These are the activations of a small neural network, seen along a few directions. Each row is one input.
Each table varies a few parts of the input and shows all the possible inputs, shuffled.
Descriptions start from the smaller parts, as in this example, which fits no table here: values(3) and (point or line(11) or (ring(5) and line(6))).
Shared parts are said once, and a part with two or three values counts as separate values.

A family of inputs:
row 1: [ 36.8  -0.2 -40.8 -21.7 -27.5 -37.1   0.9 -17.6 -54.8  56.0  14.1  13.9]
row 2: [ 61.0  -1.5 -28.9   6.0  68.2  64.7 -82.6  15.8  37.6 -33.2 -53.6  13.7]
row 3: [ 48.4 -11.3 -10.6 -64.8   1.2 -30.3 -34.1  73.0  24.2  12.6  33.4  25.7]
row 4: [-13.0 -24.9  17.6  29.7  29.9  59.1 -23.2  -8.0  38.3 -17.4 -46.1 -11.0]
row 5: [-46.7 -33.8   6.1  10.4 -43.5 -48.7  28.1  17.2  -6.7  42.6  26.8  16.5]
row 6: [-30.6  13.3  31.6  11.3  29.5  56.9 -36.4  -9.8   0.4 -68.7 -37.7   4.4]
row 7: [ 19.8   9.5  -5.4 -35.5   3.5 -28.3  25.2  61.8  64.8  -5.9  46.2  12.5]
row 8: [ 64.4  -4.8 -25.8  -4.7  46.6  51.6 -57.5  -8.1  10.7 -14.0 -38.3   6.5]
row 9: [ 61.5  -3.3 -25.6  -9.8  32.5  30.3 -41.8 -30.7 -11.5   1.1 -27.3 -17.4]
row 10: [ 32.0  19.7 -23.5  35.3  71.8  67.8 -24.4   4.6  78.2 -50.4 -41.0  -0.5]
row 11: [ 30.1 -12.0 -36.9 -23.3 -24.3 -54.5  -6.9  16.9 -35.2  48.2  35.5  33.9]
row 12: [-34.3  17.2  28.4  22.0  51.6  70.4 -61.8  13.6  27.0 -86.9 -52.4  11.5]
row 13: [-29.3 -32.0  32.5 -30.7 -16.9 -24.1   0.7  72.8  51.9   8.4  25.1   8.7]
row 14: [ 33.0  17.6 -20.4  19.1  35.4  32.9  17.2 -41.9  28.8 -17.1 -14.7 -31.9]
row 15: [-15.4 -17.7  20.4  29.5 -12.6  24.1  11.6 -35.8 -13.2  18.0 -18.8 -44.9]
row 16: [-33.4  14.1  31.9   6.1  14.8  35.1 -20.4 -32.1 -21.8 -54.6 -27.2 -19.5]
row 17: [-27.8 -21.2  16.1  25.5 -26.4  -8.8  37.7 -32.7 -34.3  40.0  -7.1 -32.0]
row 18: [  8.6  20.1 -35.8   7.1 -25.8 -34.9  61.0 -28.8 -13.8  36.9  26.7   0.1]
row 19: [-39.8 -22.1   2.3  12.3 -46.7 -31.1  35.9 -17.0 -26.3  49.9   5.3  -3.6]
row 20: [ 35.7  16.1 -20.5  24.5  49.8  54.5   1.3 -19.4  51.2 -31.7 -25.7  -7.8]
row 21: [ 33.2  24.1 -17.9  23.9   7.9  19.8  36.6 -47.6  -0.3   4.3   2.3 -41.8]
row 22: [-45.1  16.3  30.3   7.0 -27.2 -11.1  25.2 -34.1 -72.0 -11.8   0.8 -16.9]
row 23: [ 37.7  -8.3 -19.7 -45.6 -17.1 -57.1 -18.9  48.0   0.5  39.3  35.8  40.7]
row 24: [  9.3  12.3 -14.5 -16.4 -15.2 -55.1  40.8  36.7  41.3  20.6  48.6  27.5]
row 25: [ 61.4   3.4 -22.9  -4.9   5.4  17.4 -22.8 -36.3 -40.7  23.0 -10.2 -27.2]
row 26: [ 48.5   0.4 -27.0  -8.7  -7.8 -15.1   2.9 -33.4 -62.3  45.8   1.6 -14.3]
row 27: [-56.6   8.4  38.1 -30.2 -36.8 -53.3   3.7  46.9  -9.6 -17.7  35.0  38.8]
row 28: [ 20.5  20.8 -22.0  20.1  -5.8 -12.8  62.7 -44.7 -21.6  26.8  14.0 -28.6]
row 29: [-16.6 -21.0  14.5  40.3  51.9  72.6 -48.5  15.5  65.0 -35.9 -61.0  -3.9]
row 30: [  1.7   8.3 -31.8   5.6 -22.6 -52.5  53.0   5.7   5.7  29.3  48.3  20.5]
row 31: [-39.5 -29.7  23.4 -11.7 -35.8 -51.2  16.1  47.9  28.7  34.3  27.3  23.5]
row 32: [-46.4   6.4  47.1 -49.3 -17.9 -26.2 -11.7  71.6  13.5 -43.5  32.8  24.3]
row 33: [-15.7 -23.8  17.9  24.6  15.2  37.4  -7.6 -30.3  15.9  -3.2 -35.5 -34.9]
row 34: [-56.8  15.5  16.8  -6.1 -47.6 -33.3  23.5 -18.2 -64.3  -2.0  13.1  11.5]
row 35: [-63.7   4.1  20.7  -7.9 -44.4 -50.9  15.8  16.0 -44.9  -9.4  34.5  31.6]
row 36: [-32.9  20.1  34.5  11.0 -13.2  21.8  -1.1 -37.5 -50.7 -33.7 -10.5 -29.5]
The inputs of row 13 and row 15 match in every part but one. If row 32 is changed in the same way as row 13 into row 15, which row does it become?
Answer: row 36
What do these inputs look like to the network?
Answer: line(4) and line(9)
Which other rows does row 21 become when the line(9) part takes its other values? List them by row number.
Answer: row 7, row 10, row 14, row 18, row 20, row 24, row 28, row 30
Which other rows does row 20 become when the line(4) part takes its other values? List them by row number.
Answer: row 4, row 6, row 8
Which other rows does row 3 become when the line(9) part takes its other values? List them by row number.
Answer: row 1, row 2, row 8, row 9, row 11, row 23, row 25, row 26

A family of inputs:
row 37: [ 29.2  -2.6 -23.3   0.5  18.7   7.3 -21.9   6.4  10.9   5.0  -9.6  14.8]
row 38: [ -3.2  -7.8   6.9   6.9   2.0  21.1 -23.3 -20.0 -29.9  -1.8 -24.2  -9.7]
row 39: [-11.1  11.5   9.2  -5.7   7.9  11.6 -26.7   5.8 -13.3 -32.3  -8.8  12.9]
row 40: [ 13.8  -7.4   8.9 -19.6  12.8   9.4 -30.5  26.4  16.0 -12.1  -2.9   3.5]
row 41: [-28.6  10.7  15.5  10.3   7.7  12.8   1.9   1.9  11.6 -32.0  -7.5   5.0]
row 42: [-21.0  -8.7  13.0  24.3   1.6  20.7   3.5 -24.8  -4.1  -2.0 -21.6 -18.6]
row 43: [-28.1  -4.1   3.1 -10.9 -52.2 -67.9  53.1  16.5 -19.8  42.4  50.1  10.0]
row 44: [ 17.3  10.3 -10.4  15.5  12.7  17.5  21.3 -28.4   9.2  -1.8  -4.8 -24.6]
row 45: [ 11.2  -3.2 -18.5  17.5  16.0  10.4   5.9   2.4  36.3   4.5  -6.5   6.3]
row 46: [ -4.5  -7.0  13.6  -3.8  11.1  11.7  -2.1  23.3  41.0 -11.8  -1.9  -5.3]
row 47: [ 35.8  12.7 -14.7  -1.6  13.6  16.0  -6.1 -24.1 -16.1  -0.6  -8.6 -15.5]
row 48: [-10.9  -4.6  -3.5 -33.4 -51.9 -70.8  25.0  14.8 -41.9  42.3  46.2  21.1]
What do these inputs look like to the network?
Answer: values(2) and (point or ring(5))
Which other rows does row 37 become when the ring(5) part takes its other values? List them by row number.
Answer: row 38, row 39, row 40, row 47

A family of inputs:
row 49: [ 30.2 -10.7 -13.6   4.7   6.0   9.5   9.9 -19.7   9.6  26.0  -6.1 -23.2]
row 50: [-21.8 -16.9  24.8   1.4  10.8  19.1 -13.4  21.7  40.3 -16.9 -13.0  -4.4]
row 51: [-13.3  -4.2  25.8 -14.7  12.0  21.5 -41.3  22.3   4.9 -33.5 -16.0   6.3]
row 52: [-22.4  -2.1   8.2 -21.4 -59.4 -80.8  48.0  40.8 -31.6  46.0  65.4  12.4]
row 53: [ 19.3  17.7 -17.9   8.0  28.5  15.8  -6.0   9.6  31.1 -23.0  -4.0  13.3]
row 54: [-19.7  14.6  22.0  -2.0  18.1  21.7  -6.2  13.1  27.8 -47.8  -6.2   0.1]
row 55: [-24.1 -13.5   6.2  29.8 -10.0   9.1  17.6 -30.0 -11.3  17.4 -17.0 -17.8]
row 56: [-15.2  -1.5   7.3  13.9  -7.8  10.4 -11.7 -30.2 -47.0  -0.1 -18.8  -7.5]
row 57: [ 38.6   1.8 -13.4 -11.5   8.3  10.5 -18.9 -19.7 -25.8   8.7  -8.9 -13.1]
row 58: [ 17.6 -14.8 -15.2  11.6  20.9  13.4 -12.4  18.4  43.1   7.7 -10.8   9.2]
row 59: [-24.6  -7.1  -5.7 -42.5 -60.0 -88.9  36.3  21.8 -23.4  44.3  56.4  38.1]
row 60: [-22.3  17.5   3.0  26.2  -2.9  11.8  23.2 -38.6 -23.4 -14.4  -8.4 -13.6]
row 61: [ 32.0  21.1 -16.7   1.2  12.8  11.4  15.3 -28.3  -2.0  -5.6   1.1 -19.1]
row 62: [ 25.7  -1.9 -14.8  -4.7  22.7  15.5 -40.4  18.8   7.7  -8.9 -13.9  19.2]
What do these inputs look like to the network?
Answer: values(2) or (values(3) and line(4))
Which other rows does row 58 become when the values(3) part takes its other values? List them by row number.
Answer: row 53, row 62
A walk changes only the line(4) part. It starts at row 54 and steps to row 53. List the rest of the walk in order.
Answer: row 61, row 60
